These are the activations of a small neural network, seen along a few directions. Each row is one input.
Each table varies a few parts of the input and shows all the possible inputs, shuffled.
Descriptions start from the smaller parts, as in this example, which fits no table here: one of 4 places along a line, together with either a single point or one of 9 places along a line or (one of 2 separate values, together with one of 8 places around a ring).
Shared parts are said once, and a part with two or three values counts as separate values.
In the rows, zero is written as 128.

A family of inputs:
x1: [163 123 144 135 115  87 129 115 157 125 104 142 171]
x2: [109 140  95 126 107 111 132 159 112  80 195 108  50]
x3: [112 120 169  89 138 161 119 113 135 174 235  77  97]
x4: [157  89 116 140 102 138 137 127 151 146  91 153 149]
x5: [169 154  44 122 183 101 168  92  94 160 154  72 111]
x6: [143 127 137 121 123 152 114 139 103  99 108 144 181]
x7: [ 51 134  79 113 136 107 118 145 137  91 172 132  83]
x8: [134 111 132 141 128 171 116 151 101 119  91 134 154]
x9: [124 129 156 152 126 155 122 135  97 132  73 125 132]
x10: [147 133 152 153 107 105 150  99 151 153  89 147 143]
x11: [139 155 160 129 132 128 127 134 109 101 107 136 179]
x12: [147 108 138 151 102 125 140 113 147 163  77 146 129]
x13: [104 141 130  83 125 160 107 140 164 120 207  71  73]
x14: [168  97 122 127 107 109 119 121 153 122 104 150 170]
x15: [ 53 132 102 112 183  99 116 140 131 144 153 181  79]
x16: [127 156 173 154 134 139 134 123 105 121  87 129 146]
Question: What do these inputs look like to the network?
Answer: either a single point or one of 5 places along a line or (one of 2 separate values, together with one of 5 places around a ring)
Question: Which other rows does x12 become when the choice among 2 separate values takes its other values? List them by row number.
Answer: x9

A family of inputs:
x17: [ 77 143 109 116 129 141 116 156 112  95 176 115  68]
x18: [163 132 122 171 118 114 128 131 111 100  16 188 202]
x19: [228 113 120  99 131 171 155  80 133 204 176  20 147]
x20: [ 62 120  89 107 153  88 120 148 160 127 176 154  79]
x21: [ 70 143 122  97 152 136 112 145 119 113 194 127  93]
x22: [166 114 106 167 128 100 139 132  88  93  26 190 195]
x23: [220 152 114 133 162 106 191  50 118 232 152  41 132]
x24: [ 71 118  76 126 127  92 127 155 152 111 158 147  54]
x25: [ 82 154 146 103 158 154 100 148 103 111 189 103 104]
x26: [173 108 200 159  98 150 118 129 137 132  15 192 194]
x27: [ 88 153 135 122 136 159 103 156  94  92 172  92  78]
x28: [ 63 131 102 101 151 115 119 141 142 117 189 144  85]
x29: [219 122 153  99  91 128 152  91 171 156 198  44 154]
x30: [152  88 213 167  77 152 119 117 145 157  33 179 199]
x31: [146 126 152 162 115 124 126 119 130 107   6 176 203]
x32: [ 69 131  89 119 124 118 124 151 131 100 170 135  60]
Question: What do these inputs look like to the network?
Answer: either one of 3 separate values or one of 5 places along a line or (one of 2 separate values, together with one of 4 places along a line)
Question: Which other rows belong to the same alternative as x30? List them by row number.
Answer: x18, x22, x26, x31
Question: Which other rows belong to the same alternative as x21? List them by row number.
Answer: x17, x20, x24, x25, x27, x28, x32

A family of inputs:
x33: [137 140 185 139 124 140 129 126 116 145 103 126 151]
x34: [142 131 136 143 128  86 150 115 132 160  93 151 140]
x35: [148 128 127 129 145  94 137 108 143 141 104 157 168]
x36: [134 148  89 111 169 117 132 129  71 123 212  71  99]
x37: [156 111  94 133 133 116 135 118 143 115  99 151 163]
x38: [147 118 142 143 109 168 119 140 108 108  97 122 151]
x39: [139 128 165 147 104 154 126 129 101 136  93 122 131]
x40: [ 57 167 106 133 119 105 117 152 124  52 140 138 102]
x41: [153 109  93 153 113 120 142 129 128 120  89 146 141]
x42: [140  96 158 103  77 119 131 128 185 141 210 109 103]
x43: [151 122 143 122 124 160 113 138 123 105 107 127 177]
x44: [ 31 100 119 115 143 135 104 148 134 137 153 174  97]
x45: [135 154 103 103 150 149 155 105 120 163 193  81  90]
x46: [ 85 137 119 116 146 124  97 177 130  93 137 166  67]
x47: [145 117 119 159 116 107 151 118 121 145  85 145 121]
x48: [133 133 106 106 138 132 128 107 171 164 148  57 102]
x49: [144 138 172 122 137 149 110 111 127 127 113 132 174]
Question: What do these inputs look like to the network?
Answer: either one of 3 separate values or one of 4 places along a line or (one of 2 separate values, together with one of 5 places around a ring)
Question: Which other rows does x43 become when the choice among 2 separate values takes its other values? List them by row number.
Answer: x37
